These are the activations of a small neural network, seen along a few directions. Each row is one input.
In each table, some parts of the input vary, and every possible input appears once, in random order.
A made-up example of a description, with smaller parts first: one of 8 places around a ring, together with either a single point or one of 9 places along a line or (one of 3 separate values, together with one of 6 places along a line).
Shared parts are said once, and a part with two or three values counts as separate values.
(in the rows, 128 means zero)

Table:
r1: [ 93  77 121 108 140 102 144 153  44 140 134  97  98]
r2: [121 149 119 141 134 127 113 130 204 109  98 135 116]
r3: [111  82 128 106 138 122 109 143  82 121 104  47  77]
r4: [134 156 116 118 130 116 147 150 151 122 113 195 166]
r5: [119 155 108 122 126 112 151 157 164 121 127 186 152]
r6: [146 159 138 132 137 134 113 134 191 115  81 142 144]
r7: [123 133 131 122 129 157 125  60 103 122 169  54  85]
r8: [107 146  97 130 125 108 145 146 163 115 129 188 141]
r9: [122 120 138 127 136 154 117  85 100 110 162  51  86]
r10: [148 128 124 130 124 124 133 151 131 145 140 186 167]
r11: [144 155 126 109 130 128 150 152 146 126 111 197 177]
r12: [111 108 125 114 131 119 102 127  79 128 115  43  79]
r13: [151 136 131 119 116 122 145 153 138 135 128 191 173]
r14: [121 112 132 125 138 128 123  99  93 114 139  38  92]
r15: [162 137 153 135 118 141 110 134 178 127  93 139 154]
r16: [ 89 104 118 116 130 100 137 137  40 146 146  96 102]
r17: [156 157 148 124 136 147 117 135 185 118  77 145 156]
r18: [160 120 148 153 114 134  98 122 168 139 109 135 128]
r19: [133 158 130 134 134 131 118 140 205 115  95 132 129]
r20: [ 98 127 119 117 127 142 154  72  63 137 200 106 115]
r21: [ 97 115 128 124 135 137 146  97  59 125 194 103 115]
r22: [132 119 115 151 111 127 139 145 125 145 140 183 141]
r23: [144 119 135 164 111 149 105 127 165 137 105 128 119]
r24: [161 130 145 145 124 143  98 131 171 138 104 132 146]
r25: [147 120 129 138 115 114 133 142 127 147 144 190 149]
r26: [ 98 105 124 125 138 110 155 110  54 130 170  89 120]
Question: What is each input in this table made of?
Answer: one of 2 separate values, together with either one of 5 places along a line or one of 8 places along a line
Question: The inputs of r26 and r14 match in every part but the choice among 2 separate values. If r22 is changed in the same way as r26 into r14, which row does it become?
Answer: r23
Question: Change only the choice among 2 separate values in r3. List by row number the other rows that result.
Answer: r1

Table:
r27: [115 126 119 123 126 121 144 130 100 135 147 146 133]
r28: [118 113 124 125 127 125 141 128  88 136 154 132 128]
r29: [120 124 120 124 131 112 127 151 133 125 110 134 125]
r30: [124 133 134 132 134 140 114 108 146 116 119  82 104]
r31: [176 172 134 146 114 137 130 153 236 130  95 248 198]
r32: [120 120 123 122 129 117 127 145 116 131 111 126 121]
r33: [123 106 129 124 129 121 124 143 104 132 119 113 116]
r34: [123 135 123 118 136 117 129 149 144 119 101 132 132]
r35: [179 168 138 149 116 134 109 169 250 129  63 226 187]
r36: [124 131 130 126 128 144 128  95 110 125 158  99 114]
r37: [120 140 129 132 131 144 130  91 130 117 153 100 115]
r38: [127 110 135 130 128 130 116 119 110 129 125  82 104]
r39: [119 142 119 118 132 121 148 133 127 123 137 153 143]
r40: [122 110 131 128 127 128 133 112  78 139 159 107 121]
r41: [126 103 137 127 129 124 117 128  94 135 125  88 109]
r42: [129 123 135 125 131 139 112 111 126 123 123  81 103]
r43: [123 118 129 130 126 134 132 103  95 131 160 100 115]
r44: [115 130 116 124 128 116 145 135 117 130 145 154 136]
Question: What is each input in this table made of?
Answer: one of 2 separate values, together with either a single point or one of 8 places along a line
Question: Change only the choice among 2 separate values in r34. List by row number the other rows that result.
Answer: r39

Table:
r45: [110 111 117 130 128 105 134 154  91 131 129 126 121]
r46: [133 108 143 141 131 133 108 119 125 137 115  77 105]
r47: [146 151 130 137 122 128 141 163 177 143 128 234 184]
r48: [116 132 120 112 137 102 146 156 106 125 114 134 142]
r49: [135  99 139 114 131 129 112 148 100 131 108  97 110]
r50: [123 100 122 127 125 105 134 146  77 146 130 120 120]
r51: [124 153 125 130 126 153 122  95 149 120 135 108 113]
r52: [128 104 129 117 129 116 127 149  69 140 127 123 128]
r53: [123 117 136 145 133 133 109 125 140 120 115  84 106]
r54: [119 116 122 113 134 109 116 151 129 122 104 109 104]
r55: [129 151 128 119 135 137 151 102 132 113 160 131 145]
r56: [130 138 140 125 143 132 118 122 154 113  99  94 125]
r57: [121 139 118 125 131 131 137 100 125 119 170 130 127]
r58: [136 126 139 139 118 145 117  90 122 140 147  87 110]
r59: [138 121 134 125 125 149 132  97  95 130 170 117 134]
r60: [134 160 139 124 130 146 128  94 151 116 133 106 129]
r61: [165 163 132 146 122 145 138 135 202 127 134 217 178]
r62: [126 136 133 144 121 146 118  97 137 123 148  95 110]
r63: [102 132 112 120 128 126 155 126 104 131 149 158 130]
r64: [119 144 114 124 130 144 146 103 130 118 162 135 129]
r65: [111 122 112 117 134  98 132 153  99 131 126 135 123]
r66: [138 112 149 132 134 144 102 120 118 130 113  80 113]
r67: [112 138 124 116 134 118 161 126 108 126 147 152 148]
r68: [160 134 133 133 115 116 112 178 204 129  60 191 164]
r69: [117 105 125 130 120 118 148 116  78 146 160 137 126]
r70: [121 132 127 131 139 140 113 124 152 118 100  96 109]
r71: [126 147 130 131 128 140 115  93 144 122 144 104 111]
r72: [116 120 117 112 132 122 123 154 134 120  94 114 106]
r73: [123 109 132 120 125 130 141 119  70 141 157 140 135]
r74: [104 116 120 133 124 119 148 124  93 132 160 144 128]
r75: [105 127 116 121 130 112 146 123 100 132 158 152 129]
r76: [130  94 132 124 126 116 118 148 107 137 109  94 101]
r77: [123 127 133 132 140 127 106 121 147 119 110  92 107]
r78: [132 116 127 134 121 137 139  95 102 136 172 114 125]
r79: [107 126 107 116 132 111 140 156 103 131 116 140 125]
r80: [118 104 125 127 129 116 119 155 121 123 108 101 103]
r81: [120 127 122 138 124 138 139 103 117 120 173 121 125]
r82: [124 126 130 107 137 114 128 153 136 115  92 110 123]
r83: [142 131 146 131 122 156 110  91 115 133 145  90 119]
r84: [170 147 139 151 121 134 107 145 221 120  65 179 160]
r85: [174 173 137 151 111 148 118 120 218 124 101 194 161]
r86: [148 143 121 130 118 109 123 187 175 147  88 214 186]
Question: What is each input in this table made of?
Answer: one of 6 places around a ring, together with either a single point or one of 6 places along a line
Question: The inputs of r79 and r63 match in every part but the place on the ring of 6. If r86 is changed in the same way as r79 into r63, which row does it become?
Answer: r47
Question: List by row number the other rows that have the place on the ring of 6 in common with r68.
Answer: r49, r54, r72, r76, r80, r82
Question: A walk changes only the place on the ring of 6. It starts at r67 and steps to r48. List the rest of the walk in order.
Answer: r82, r56, r60, r55

Table:
r87: [162 187 134 147 114 162 140  86 201 126 160 204 181]
r88: [ 96  84 106 102 135  68 137 217  67 143  78 145 120]
r89: [150 130 131 129 130 110  93 194 208 121  28 144 131]
r90: [ 98 129 115 122 128 137 170  69  55 128 230 119 123]
r91: [113 138 108 117 120 126 182 112  70 142 213 208 167]
r92: [100  93 129 124 132 134 125  82  42 131 179  30  72]
r93: [151 119 151 131 137 139  73 144 187 110  40  47  91]
r94: [145 180 142 151 125 181 128  42 186 109 177 117 136]
r95: [165 154 132 144 119 121 123 169 217 130  82 221 182]
r96: [147 141 155 149 129 180  84  57 175 111 123  30  81]
r97: [ 99  72 127 104 143  92 115 168  46 134  93  46  82]
r98: [111 108 106 115 124  85 167 196  81 150 132 224 170]
Question: What is each input in this table made of?
Answer: one of 2 separate values, together with one of 6 places around a ring
Question: The inputs of r89 and r96 match in every part but the place on the ring of 6. If r88 is changed in the same way as r89 into r96, which row does it become?
Answer: r92
